These are the activations of a small neural network, seen along a few directions. Each row is one input.
Each table varies a few parts of the input and shows all the possible inputs, shuffled.
A made-up example of a description, with smaller parts first: line(4) and (point or (values(2) and ring(5)) or line(11)).
Shared parts are said once, and a part with two or three values counts as separate values.

Other details of the inputs vary at random and push rows far along two fixed directions, the same in every table; ignore that.

Table:
x1: [  0  -1   7   6  11  10  -2  -3 -13  -3  -1  -6]
x2: [ 3  2  9 10 11  9 -3 -2 -5 -5  0 -9]
x3: [-14 -36 -11 -15  23 -37 -46  -3  33  -7  -8  29]
x4: [  2  -4   8  11  12   6   3  -4 -12   2  -1  -4]
x5: [ 4  2 10 12 13  3  0 -1 -6 -1  0 -8]
x6: [ 3  3  9  9 12  9 -3 -1 -6 -5  0 -9]
x7: [  3   3 -11 -10 -30 -10  12  -2   9   7  13   0]
x8: [ 3  2  9 10 11 10 -3 -2 -4 -4  0 -9]
x9: [ 2  0  9 12 13  4  5 -4 -7 -4  0 -2]
x10: [  0  11 -13 -16 -27  -8  14   4   8  11   5   5]
x11: [  0  11 -14 -13 -29  -8  12   4   7  11   3   4]
x12: [ -1   5   6   7  10  12   2   6  -7  -6 -10   0]
x13: [  4   5 -11 -11 -32  -4   5   0  12   7  13  -7]
x14: [ 1  2  8  8 12  8  1 -4 -8 -8  0 -3]
x15: [ 1  2  6  8 14  8  8  8 -6 -3 -8  1]
x16: [ 1  1  8  9 11 10  2 -6 -6 -7  0 -3]
x17: [ 4  0 10 14 12  5  1 -2 -4  0 -1 -7]
x18: [  3   4 -11 -11 -29 -12  12  -1   7   6  14  -1]
x19: [  5   5 -10  -9 -30 -11   8   2  10   9  13  -6]
x20: [ -1   6   6  11  11   6   4   4  -8  -1 -12   1]
x21: [  1  -3   8  10  12   5   2  -3 -13   2  -1  -4]
x22: [-12 -37 -10 -12  22 -35 -49  -2  37  -2  -9  24]
x23: [  0  -1   7   6  11   9  -2  -3 -14  -3  -1  -6]
x24: [  0   7 -13 -12 -31  -8  13   9   7   8   4   3]
x25: [  1  -3   7   8  10  11  -1  -5 -11  -2  -1  -5]
x26: [ 1  4  7  7 15  7  8  5 -7 -1 -8  3]
x27: [ -2  11 -14 -15 -32  -3   8   6   7   5   2   1]
x28: [-15 -35 -12 -18  22 -32 -49  -4  33 -11  -8  27]
x29: [ -1  12 -13 -19 -29  -2  10   3   8   7   5   4]
x30: [ 1  1  8  9 12  9  2 -5 -7 -8  0 -3]
x31: [ -2   9   5   5  12  12   2   1  -8  -3 -10   2]
x32: [  2   1 -12 -13 -30 -10   9   0   2  11  13  -3]
x33: [  0   7 -15 -17 -30  -1  11  10   9   3   5   2]
x34: [  1  -2   8   9  12   3   2  -2 -14   1  -1  -5]
x35: [  1  -2   7   7  11  10  -1  -4 -12  -2  -1  -5]
x36: [ 0  6  6  3 14 13  4  4 -7 -5 -8  2]
Each input here is: values(2) and (ring(6) or (values(3) and line(4))).
Start at x28 and move only the line(4) part, one step at a time. The first step leads to x14. Which rows follow, in order?
> x30, x16
Start at x10 and move only the ring(6) part, one step at a time. The first step leads to x26. Which rows follow, in order?
> x15, x24, x20, x11

Table:
x37: [  6   0   5   6  12  15   8  10   4  -9 -12  12]
x38: [  2  -5   2   8   9   9 -11   0 -13  -5   1  -8]
x39: [ 1 -4 15 12 14 -1  6 -4  2  7 -4 -3]
x40: [  2   3 -10  -8 -24   4   1 -10  -1   6  10  -6]
x41: [ -3  13   0   1  21   8   2   7   1   2 -12  -1]
x42: [ -5  -5  -1   5  12  15   8   6  -7  -8 -12  11]
x43: [ 2  3  9 15 16 -2  3 -8  0  1  3  3]
x44: [ -7   8  -3  -3  20   9   1   4 -10   4 -12   2]
x45: [  3   2   7  12  10  11  -8 -10   3  -4  -1  -7]
x46: [  1  -5  -3  -7 -21 -10  12   8  -5  14   9  -5]
x47: [  0  -1   4   9  13   3  -1 -15 -11  -2   1   2]
x48: [  0  -1  13   4  10  14  -7  -8   4  -6   1 -10]
x49: [ -3   3  -3 -16 -21   4   5 -11  -1   0  19  -3]
x50: [  5   3   0  -5 -16 -15  20   1   7   7  13  -2]
x51: [ 5 -1  7 16  9  6 -7 -2  0  2 -7 -9]
x52: [  2   0   3   8  12  15   8   9   4 -10 -12  10]
x53: [  1   4  -8  -4 -19  -9  12  -9  -3  11  14   4]
x54: [ -1  -3  -2  -7 -21  -7  15  -5  -1  17   7  -2]
x55: [  7   6  -8  -2 -24   0  -1   5   7   1  12 -12]
x56: [ -9   9   7   2   8   5  -1   4 -13  -6 -17   9]
x57: [ -4  20  -3  -8 -25  -4   9   9   7   0  -6   5]
x58: [  3  -1  -9  -3 -22  -8   6   5  -6  12   9  -5]
x59: [ -1   2  13   3  14  10  -3 -10   3 -10   8  -5]
x60: [ -2   0  -3 -16 -24   8   2  -9   1   4  12  -8]
x61: [  2  -2  -3  -9 -17 -14  19  -2  -4   9  13   1]
x62: [  1  -6   4  11   8   8  -8  -5 -11   4  -7  -6]
x63: [ 5 -2  7 17 12 -1 -3  6 -3  2 -2 -6]
x64: [ -1  -5   1   3  11  16   8   6  -7  -7 -12  13]
x65: [ -3   6 -14  -4 -21   6  19  11  12  -2  -1   5]
x66: [-13 -37 -16 -18  24 -32 -52 -10  27 -13  -4  28]
x67: [-12 -37 -10  -6  21 -34 -51   1  38   4 -13  24]
x68: [-11 -35 -19 -25  -9 -48 -35  11  45   9   1  22]
x69: [  2  -5   2   1  11  17   7   7  -7  -7 -12  14]
x70: [  9  19  -8 -18 -14   2  10  11   9  10  -1   3]
x71: [ -2   0   2   9  13  14   9   9   4 -10 -12   8]
x72: [  3  -6   3  10  14  -4   1   2 -16  -2   0  -2]
x73: [  6  19 -10 -16 -14   1  10  11   9  10  -1   1]
x74: [  3   2 -10  -5 -24  -1   5 -11  -1  10   5  -5]
x75: [  2   3  -1 -10 -25   8  -1   2  11   3  11 -14]
x76: [  8   7  -9  -4 -21  -5   3   4   6  -5  15 -10]
x77: [ -2   0  -2  -8 -18 -11  18  -6  -2  13  14   3]
x78: [  0 -10   9   6  15  -7   6   4 -15   0   0  -2]
x79: [ 3  0  9 16 12  2  0 -7  1  5 -4 -2]
x80: [  3   3  -2 -11 -23   3   0   6   8  -2  15 -15]
x81: [ -9  14   9   8   9   4   0   6  -2  -9 -17   4]
x82: [ 7  2  6 13 14 -2  1 -7 -1 -9  0 -3]
x83: [ 1 -6 14 13 12  1  2  4  1  9 -5 -6]
x84: [ -5   9   9   1   8   6  -2   4 -13  -6 -18  10]
x85: [  9   6  -9  -2 -21 -10   7   4   5  -1  10  -9]
x86: [ -3 -11  11   9  11   2   1   1 -11  11  -5  -3]
x87: [-12   9   6   4   8   5  -1   3 -13  -6 -17   7]
x88: [-14  15 -10 -10 -25  -4  10   5  -5   1  -6   4]
x89: [  3  -4   1   6  12   4  -7  -1 -14 -11   3  -6]
x90: [  0  -2  -5 -15 -24   5  -1   3  -3   0  14 -12]
x91: [  4   4   7  14  14   1   0 -12   1  -4   1  -1]
x92: [  2   5   7  11  13   7  -4 -11   1  -8   5  -2]
x93: [  0  20  -2  -9 -25  -3   8   9   6   0  -6   6]
x94: [ -1  -7   8  -2  12   8  -6   0 -13 -13   5  -9]
x95: [  2   0  12   2  14   7  -3  -6   1 -15   6  -7]
x96: [  5   1   7  14  10   5  -4 -10   2   0  -6  -6]
x97: [  4   4  -3 -12 -21  -1   4   5   7  -8  17 -13]
x98: [-12 -35 -12 -10  19 -25 -59  -2  40  -4 -11  19]
x99: [  5   1  -2  -4 -17 -16  17  10   5   6  12  -6]
x100: [ -3  -8  10   0   8  17 -11  -4  -9  -2   0 -10]
x101: [ 6  1  7 14 16 -6  4 -4 -2 -4  1  0]
x102: [ -1   0   4   7  13   8  -5 -14 -10  -5   5   1]
x103: [  0  13   2   0  20   9   1   8   1   2 -12   1]
x104: [  3  -6   3  10   9   4  -7   0 -14  -1  -4  -7]
x105: [  0  -5   3   9   7  13 -12  -5 -10   0  -2  -7]
x106: [  8   5  -8   0 -23  -6   3   5   6   4   8 -11]
x107: [  4   8   2  -7  19  11  -1   6 -11   5 -13   7]
x108: [  2   1  -8  -4 -22  -5   9  -8  -2  15   7  -1]
x109: [  4  -5   2   9  12  -1  -3  -2 -15  -7  -2  -5]
x110: [  4  -3   3   8  13  -1   0 -10 -13  -7  -1   0]
x111: [-13 -21 -31 -44  -4 -34 -38   7  36  10 -10  33]
x112: [  7   9  -8  -5 -20  -4   6  -5   8  -4  16  -6]
x113: [ -1  -5   9  -3  13   8  -3  -9 -11 -13   6  -4]
x114: [ -3   8  -1  -5  19  10   1   5 -10   4 -12   4]
x115: [  0  -7   5  13  10   4  -5  -2 -12   9  -5  -3]
x116: [ -8  -5  -3   6  12  15   9   5  -7  -8 -12   9]
x117: [ 0 -1 15 12 17 -4  9 -6  1  3  2  2]
x118: [  8   5  -8   0 -19 -14  11   7   4   4  12  -6]
x119: [  4   2  -9  -5 -19 -12  13  -5  -5   6  13   1]
x120: [-11  20  -7  -5 -24  -5  10   8   7  -1  -6   1]
Changing only one part turns x82 into x110. The same change can be made to x39. Which row results?
> x54
Changing only one part turns x46 into x68. The same change can be made to x74. Which row results?
> x96
Describe the family of inputs behind these rows.
> values(2) and ((values(3) and line(4)) or (line(5) and ring(6)))
Which other rows does x81 become when the values(2) part takes its other values? List them by row number.
> x87
Which other rows does x55 become when the ring(6) part takes its other values? List them by row number.
> x45, x76, x92, x98, x112
Which other rows does x52 become when the line(4) part takes its other values? List them by row number.
> x37, x65, x71
Which other rows does x89 become when the ring(6) part takes its other values? List them by row number.
> x38, x40, x66, x102, x105
Which other rows does x99 become when the values(2) part takes its other values? List them by row number.
> x78
Which other rows does x93 become when the values(3) part takes its other values? List them by row number.
> x37, x70

Table:
x121: [  2   9   3   2  -5   7   7  -7 -10  -2   6  -7]
x122: [ -3 -15  -8 -10  -6 -15 -15  -3   8   1   6   4]
x123: [ 6  5  4  9 -4  1 11  2 -7  4  4 -9]
x124: [-2 -1 -5 -6 -3 -2  5  2  2 -1  0  8]
x125: [ -4 -13  -7  -7  -4 -19  -9   2  11   6   0   8]
x126: [ 5  9  4  3 -3 10 11  3 -3 -4  4 -7]
x127: [ 1  2 -1 -2 -3 -4 -2 -3  7  2  3 -1]
x128: [ -8 -21  11  10  47   2 -30  -4   6 -18 -16  12]
x129: [  4   2   3   5  -3   3  14   0 -12   7   3  -4]
x130: [-2  0 -4 -5 -7  4 -6  1  4  0 -1 -1]
x131: [ -2  -1  24  27  49  12  -5  -5 -17  -9 -17   1]
x132: [  1   8   0   1  -4  10  12   3 -11   5  -3  -2]
x133: [ -6  -8 -11 -15  -6  -8 -18   0   9  -1  -1   7]
x134: [ -6  -8  -8 -11  -4 -14  -7   4  14  -2  -2  13]
x135: [ -4  -5 -10 -10  -5 -11 -14   5  15   3  -5   8]
x136: [ 1  1 -4 -2 -4 -3  2  4  6 -3  0  3]
x137: [ 1 -7 -2 -1 -6 -3 -3 -2  3  2  6 -4]
x138: [ 1  3 -2  0 -4 -7  0 -2  6  2  1  2]
x139: [ 2  9  2  3 -2  5 14 -4 -9  4  2 -1]
x140: [ 3 10  3  2 -5 11  7  4 -5  2 -1 -9]
x141: [  2   7   2   0  -5  10   9  -1 -10  -7   5  -6]
x142: [ 3  8  4  4 -5  9  8 -6 -5  0  6 -8]
x143: [ 0 10  2  3 -5  8 11  5 -9  4 -4 -4]
x144: [ 3 -4 -1  0 -4 -6 -2  1  5  4  5 -4]
Describe the family of inputs behind these rows.
> line(4) and line(6)
Changing only the line(6) part turns x132 into x133. The same change can be made to x124. Which row results?
> x141
Which other rows does x123 become when the line(4) part takes its other values? List them by row number.
> x135, x136, x138
